Each row below holds a small network's activations on one input, seen along a few directions.
In each table, some parts of the input vary, and every possible input appears once, in random order.
Descriptions start from the smaller parts, as in this example, which fits no table here: line(6) and (point or line(9) or (values(3) and ring(8))).
Shared parts are said once, and a part with two or three values counts as separate values.

Other details of the inputs shift rows strongly along two fixed directions, in all tables alike. That doesn't count.

Rows:
R1: [-22  34  46 -74  19   2  -1  51  18  11 104]
R2: [ 72 -28 -42 -34 -28  42  23  29  11  24 -20]
R3: [ 86 -73 -35 -42  46  48 -15   8 -17  71 -21]
R4: [-20 -11 -51  57 -15 -10 -17 -43  -2 -19 -60]
R5: [-11 -11 -34  57  -8 -38  13 -32 -27 -12 -67]
R6: [ 74  -7  19 -51 -22  64   9  -9  33   9 -17]
R7: [ -1  17  19  64   6   1 -11 -59  -4 -33 -54]
R8: [-26  -6 -47  56 -19 -14 -15 -44  -2  -6 -65]
R9: [ 93 -15  32 -42 -12  41  28  10  11   0 -21]
R10: [ -7  14  18  54   2   4 -19 -64   1 -37 -59]
R11: [ 73   8  20 -64 -23  59  17 -14  26  24 -25]
R12: [ 77 -36 -31 -42 -29  23  31  32   9  28 -28]
R13: [ 73 -14 -40 -46 -27  34  28  25   3  37 -28]
R14: [-14  -7 -50  67 -11 -13  -9 -38  -7 -15 -56]
R15: [-11  -4  59 -60   9  -4   7  65  13  -5 110]
R16: [ 66 -11 -47 -62 -33  36   9  12  17  38 -29]
R17: [-10 -38  60 -63  81  20 -39  37 -14  52 109]
R18: [ 81  11  23 -51  -6  56  39   0  12  17 -25]
R19: [-116   11  -19   34   16  -69  -55   20  -12  -31   60]
R20: [-111   27   53   51   22  -44  -19    2  -12  -26   68]
R21: [-35  11 -21 -84   6 -17 -16  74  15  21  93]
R22: [-113   44   47   38   26  -52  -26  -11  -11  -23   70]
R23: [-17  14 -51  55   1 -23   2 -43 -13  -8 -66]
R24: [ 87  -4  25 -39 -14  57  21   6  13   8 -19]
R25: [-17   7 -44  59   2 -21  11 -34 -23 -12 -68]
R26: [-17 -17  -4 -61   6 -32  -9  95   0   5  99]
R27: [-18  -8 -40  70 -13 -14   5 -30 -16  -4 -62]
R28: [-30  -1 -15 -62  -6 -14 -17  82  18  31 103]
R29: [-20  -5  -6 -74  13 -36   8  89  -2  12  93]
R30: [ -7   6  21  72   0   9   9 -56  -9 -31 -50]
R31: [-28  14  50 -74   0  12 -18  51  31  14 103]
R32: [-108   14  -19   46   21  -71  -47   24  -17  -28   62]
R33: [ 86 -17  34 -42 -21  44  39   5  17  15 -22]
R34: [-107   29   45   49   24  -44  -33   -6   -3  -37   75]
R35: [-111   37   52   43   27  -51  -15   -3  -21  -27   66]
R36: [ 88  -8  33 -51 -17  38  42   1   9  16 -25]
R37: [ 78 -23 -40 -36 -21  35  14  33   4  19 -26]
R38: [-17   8 -48  57 -11 -22  -3 -44 -15  -1 -61]
R39: [-19  31  16  43   8   3   0 -72   1 -25 -64]
R40: [ -2  14  29  53  13 -17  24 -56 -17 -34 -62]
R41: [ -8 -24 -37  67  -8 -26  10 -27 -18 -24 -60]
R42: [-11  17  20  63  -4   4  -1 -64   2 -15 -53]
Each input here is: values(2) and (point or (line(4) and line(5))).
Changing only the values(2) part turns R32 into R7. The same change can be made to R12. Which row results? -> R33
Changing only the values(2) part turns R8 into R31. The same change can be made to R27. Which row results? -> R20
Which other rows does R8 become when the line(5) part takes its other values? List them by row number. -> R4, R16, R19, R21
A walk changes only the line(4) part. It starts at R36 and steps to R35. List the rest of the walk in order. -> R22, R11
Which other rows does R29 become when the values(2) part takes its other values? List them by row number. -> R40

Rows:
R43: [-57  -3 -27 -25   1 -29 -25  60   1  15  80]
R44: [-53   9  30 -27  28 -20 -26  42   3 -10  91]
R45: [ 85 -14   9 -97  -2  49  22  36  16  49  16]
R46: [-50  16   4  69  -9 -20  -6 -51  -4 -27 -37]
R47: [-43  11  33 -17   9 -25  -8  49  -1  -9  84]
R48: [  89    2  -17    1  -33   43   41  -52    9    6 -111]
R49: [-54  14  29 -32   5 -27 -18  42  11 -17  84]
R50: [ 86 -20  14 -78  -8  53  28  45  17  30  23]
R51: [-56   1  28 -25  22 -17 -26  35   0  13  91]
R52: [-43  -2   7  69  24 -26 -24 -53 -18 -25 -36]
R53: [-44  20   4  74   0 -17 -11 -50  -8 -25 -33]
R54: [-37   6   9  70  -5 -28   6 -40 -13 -34 -40]
R55: [-49  12   5  75  14 -14 -14 -53 -13 -22 -31]
R56: [-38  26   4  61   6 -27  -1 -46 -17 -26 -40]
R57: [-47  -8  34 -21  26 -26 -15  44  -9   6  89]
R58: [-36  16   5  67   6 -23 -16 -47 -10 -38 -37]
R59: [ 83 -29 -44 -89 -22  37   6  59  22  36  12]
R60: [  95  -36  -64   16  -31   32   31  -23   -3   17 -108]
R61: [  88  -19  -71    2  -29   31   29  -33   -3   22 -113]
R62: [ 82  -3   8 -92  -4  52  27  38  19  38  17]
What is each input in this table made of? -> values(4) and (point or line(4))
Changing only the values(4) part turns R45 into R52. The same change can be made to R56. Which row results? -> R58
Which other rows does R47 become when the line(4) part takes its other values? List them by row number. -> R50, R54, R57
Which other rows does R55 become when the values(4) part takes its other values? List them by row number. -> R44, R50, R62
Which other rows does R59 become when the values(4) part takes its other values? List them by row number. -> R43, R60, R61
